Each row has a name. Each piece below is followed by the name of the row it came from, unless a question asks for something else. Each question is about the rows just above it.

|   1 | -10 |  -3 |  -7 | -42 |  -6 |   0 |  14 |  12 |  -1 | -14 |  10 | -10 |  -1 | -11 | -16 |  -1 |  -9 |   4 |   0 | -17 |   0 |   2 |   2 |  -1 |   1 |  -5 |   0 |  -1 |  21 |   8 |  -2 |   4 |  -1 | -13 |  -6 |   2 |  -7 |   0 |  -2 |  26 |  -1 |   1 |   1 |  -1 |  -1 |  -4 | -12 |   0 |  -4 | -20 | -36 | -37 |  -3 |  -2 |   0 |  -6 |  -1 |   6 | = zut
|   0 |   5 | -94 |   0 |  21 | -13 |   0 | -21 | -12 |   2 |  -2 |   2 | -15 |   1 |   9 |  23 |  -6 | -21 |  -2 |  -1 | -23 |   5 |   3 |  -2 |   2 |  -8 |  -4 |   0 |   0 |  -2 | -13 |   3 |  -3 |  -4 |  24 |   0 |   1 |   2 |   1 |  -3 | -14 | -41 |  -1 |  -4 |  -6 |  -5 |   1 |   9 |  11 |   2 |  -7 |  17 |  32 |   2 | -10 |  -1 | -13 |   2 |   1 | = Mugo
|   1 |  -5 | 113 |   3 |  -7 |  35 |   1 | -27 |  -1 |   1 |   8 |  -3 |   9 |   0 | -16 |  17 |   5 |  17 |   2 |   1 |  34 |  -6 |   0 |   9 |  -1 |   5 |   3 |   1 |   1 |  20 |   3 |  -2 |  -7 |   4 | -16 |   2 |  -1 |   0 |  -1 |  -2 |   3 | -15 |  -1 |   7 |  15 |   0 |   1 |  -4 | -21 |   2 |  19 |   2 |  19 |   0 |   6 |  -3 |   0 |   2 |  -5 | = rikip
|  -1 |   7 | -33 |  -3 |  12 |   4 |   1 | -28 |  -7 |   2 |  -2 |  -1 | -14 |   0 |  13 |  36 |  -6 | -44 |  -1 |   0 | -15 |   8 |   1 |  -2 |   2 |  -2 |   4 |   0 |   0 |   6 | -10 |   2 |   6 |  -4 | -16 |   0 |  -3 |   6 |   0 |  -6 |  -4 | -51 |   0 |   1 |  -8 | -14 |   2 |  -8 |  21 |   0 |   6 | -19 |  42 |   0 |  -9 |  -2 | -18 |   3 |   6 | = rekub
|  -2 |  -6 | -13 | -10 |   0 |   2 |   2 |   2 |   0 |   1 |  17 |  -4 |   9 |   1 |   0 |  -1 |   2 | -14 |  12 |   0 | -23 |  -3 |  -6 |   3 | -41 |   5 |  -7 |   0 | -94 |  32 |  23 |  -2 |  -5 |   9 |  -2 |  -4 |  -2 |   0 | -21 |   3 |  -1 |   5 | -13 | -21 |  -8 |   1 |  24 | -13 |  -1 |  21 |  -2 |   2 | -15 |  -4 |   1 |   2 |   1 |   2 | -12 | = pigos
|   1 |  17 |   1 |   0 |  -6 | -13 |  -5 |  -3 |   2 |  21 |  -2 |   1 |   0 | -21 |  -7 |  -2 | -15 |   2 | -13 |   2 |   2 | -21 |  -4 |   2 |   5 |   0 |  -1 | -23 |  -1 |   0 |  -6 | -41 | -14 |   0 |   5 |  -4 |   0 |  -2 | -13 |  -3 | -94 |   9 | -10 |   2 |  24 |  -8 |  12 |   3 |   3 |   1 |  -4 |  23 |   2 |  -1 |  32 |   1 |   9 |  -2 | -12 | = gen
Which row holds these entries in another order? | -18 |   3 |   6 |  -1 |   7 | -33 |  -3 |  12 |   4 |   1 | -28 |  -7 |   2 |  -2 |  -1 | -14 |   0 |  13 |  36 |  -6 | -44 |  -1 |   0 | -15 |   8 |   1 |  -2 |   2 |  -2 |   4 |   0 |   0 |   6 | -10 |   2 |   6 |  -4 | -16 |   0 |  -3 |   6 |   0 |  -6 |  -4 | -51 |   0 |   1 |  -8 | -14 |   2 |  -8 |  21 |   0 |   6 | -19 |  42 |   0 |  -9 |  -2 | : rekub
Put |  -2 |  -2 |  24 |  21 |   0 |   3 |  23 |   2 | -21 | -23 |   1 |  -8 |   1 |   2 |   0 |   2 |   5 |  -1 |   1 |   3 |  -4 | -13 |   9 | -12 |  32 | -14 |   2 |   0 |  -1 |   1 | -13 | -21 | -13 |  12 |   2 |  -2 |   0 |  -6 | -94 | -10 |  -5 |   5 | -41 |  -6 |  -7 |  -4 |   0 |   2 |  -2 |  -1 |   0 |   1 |   2 |  -4 | -15 |   9 |  17 |  -3 |  -2 | back in order: which row is it? : pigos
Which row holds these entries in another order? |   1 |   2 | -13 |  -1 | -10 |   2 |  32 |  17 |  -7 |   2 |  11 |   9 |   1 |  -5 |  -6 |  -4 |  -1 | -41 | -14 |  -3 |   1 |   2 |   1 |   0 |  24 |  -4 |  -3 |   3 | -13 |  -2 |   0 |   0 |  -4 |  -8 |   2 |  -2 |   3 |   5 | -23 |  -1 |  -2 | -21 |  -6 |  23 |   9 |   1 | -15 |   2 |  -2 |   2 | -12 | -21 |   0 | -13 |  21 |   0 | -94 |   5 |   0 | : Mugo
Which row holds these entries in another order? |  12 |  -1 |  -3 |   0 |  -6 |  -4 |  21 | -19 | -33 |   0 |   0 |  -9 |   6 | -16 |   0 |  -2 | -44 |   7 |   6 |   3 |   2 |  -8 | -51 |  42 |   2 |   0 |  -3 |  -2 |  -8 |  -6 |  -4 | -15 |   0 | -10 |   0 |   4 |   6 |   0 | -14 | -18 |  -2 |  13 |   8 |   6 |   0 |   2 |  -2 |  -1 |  36 |  -1 |   4 | -14 |  -7 |   1 |   1 |   6 |   2 |   1 | -28 | : rekub
|   0 |  -6 | -13 |  -5 |  -3 |   2 |  21 |  -2 |   1 |   0 | -21 |  -7 |  -2 | -15 |   2 | -13 |   2 |   2 | -21 |  -4 |   2 |   5 |   0 |  -1 | -23 |  -1 |   0 |  -6 | -41 | -14 |   0 |   5 |  -4 |   0 |  -2 | -13 |  -3 | -94 |   9 | -10 |   2 |  24 |  -8 |  12 |   3 |   3 |   1 |  -4 |  23 |   2 |  -1 |  32 |   1 |   9 |  -2 | -12 |   1 |  17 |   1 | is which row reordered? : gen
Put |  42 |   0 |  -9 |  -2 | -18 |   3 |   6 |  -1 |   7 | -33 |  -3 |  12 |   4 |   1 | -28 |  -7 |   2 |  -2 |  -1 | -14 |   0 |  13 |  36 |  -6 | -44 |  -1 |   0 | -15 |   8 |   1 |  -2 |   2 |  -2 |   4 |   0 |   0 |   6 | -10 |   2 |   6 |  -4 | -16 |   0 |  -3 |   6 |   0 |  -6 |  -4 | -51 |   0 |   1 |  -8 | -14 |   2 |  -8 |  21 |   0 |   6 | -19 | back in order: which row is it? : rekub

|  39 | -85 |   8 | -20 |  60 | -45 |  loze
| -65 | 102 |  -4 |   1 | -36 |  22 |  reda
| -85 |  60 |   7 | -45 | -20 |  40 |  pab
|   7 | -45 | -85 |  60 | -20 |  39 |  rikip
|  60 | -45 |  39 | -85 |   8 | -20 | is which row reordered? : loze
Which row holds these entries in another order? |  22 | -36 |   1 |  -4 | 102 | -65 | : reda
Which row holds these entries in another order? | -85 | -45 | -20 |   7 |  40 |  60 | : pab
Which row holds these entries in another order? |  39 | -20 |  60 | -85 | -45 |   7 | : rikip
| -36 |  22 | -65 | 102 |  -4 |   1 | is which row reordered? : reda
Which row holds these entries in another order? | -85 | -45 | -20 |   7 |  39 |  60 | : rikip

|  -5 |  38 | -29 |  51 |  40 |  -7 |  47 |  -2 | -16 |  -8 | : loze
|  82 | -12 |  17 | -63 |  80 |  89 | -76 |  79 |  28 |  87 | : reda
|  59 | -16 |  23 | -53 |  56 |  65 | -61 |  55 |  26 |  63 | : pab
|  40 | -39 |  51 | -72 |  31 |  51 | -67 |  31 |  43 |  43 | : Mugo
|  -53 |   58 | -127 |   56 |   -8 |  -16 |  -16 |   23 |  113 |   -2 | : pigos
|   59 |  -16 |   23 |  -53 |   56 |  113 | -127 |   90 |   57 |  106 | : zut
|   59 |  -16 |   23 |  -53 |   56 |  113 | -127 |   -2 |  -16 |   -8 | : rokir
Which row holds these entries in another order? |  106 |   57 |   90 | -127 |  113 |   56 |  -53 |   23 |  -16 |   59 | : zut
Which row holds these entries in another order? |  26 |  63 |  59 | -16 |  23 | -53 |  56 |  65 | -61 |  55 | : pab
Put |   23 |  113 |   -2 |  -53 |   58 | -127 |   56 |   -8 |  -16 |  -16 | back in order: which row is it? : pigos
Put |   -8 |  -16 |   -2 | -127 |  113 |   56 |  -53 |   23 |  -16 |   59 | back in order: which row is it? : rokir
Put |   -8 |   59 |  -16 |   23 |  -53 |   56 |  113 | -127 |   -2 |  -16 | back in order: which row is it? : rokir
Which row holds these entries in another order? |  -8 | -16 |  -2 |  47 |  -7 |  40 |  51 | -29 |  38 |  -5 | : loze

| -20 | -58 | -41 | 104 | -32 | -> reda
| 102 | -32 | -20 | -41 | -58 | -> loze
| -58 | -32 | -41 | -20 | 103 | -> rikip
| -58 | -15 |  -6 | 103 |  57 | -> pab
| -32 | 104 | -41 | -58 | -20 | is which row reordered? : reda
Which row holds these entries in another order? | -20 | 103 | -58 | -32 | -41 | : rikip
Which row holds these entries in another order? | -58 | -15 |  -6 |  57 | 103 | : pab
Put | -20 | -32 | 103 | -41 | -58 | back in order: which row is it? : rikip
| -41 | 102 | -58 | -20 | -32 | is which row reordered? : loze
| 103 | -20 | -41 | -32 | -58 | is which row reordered? : rikip
Put | -58 | -41 | -32 | -20 | 103 | back in order: which row is it? : rikip

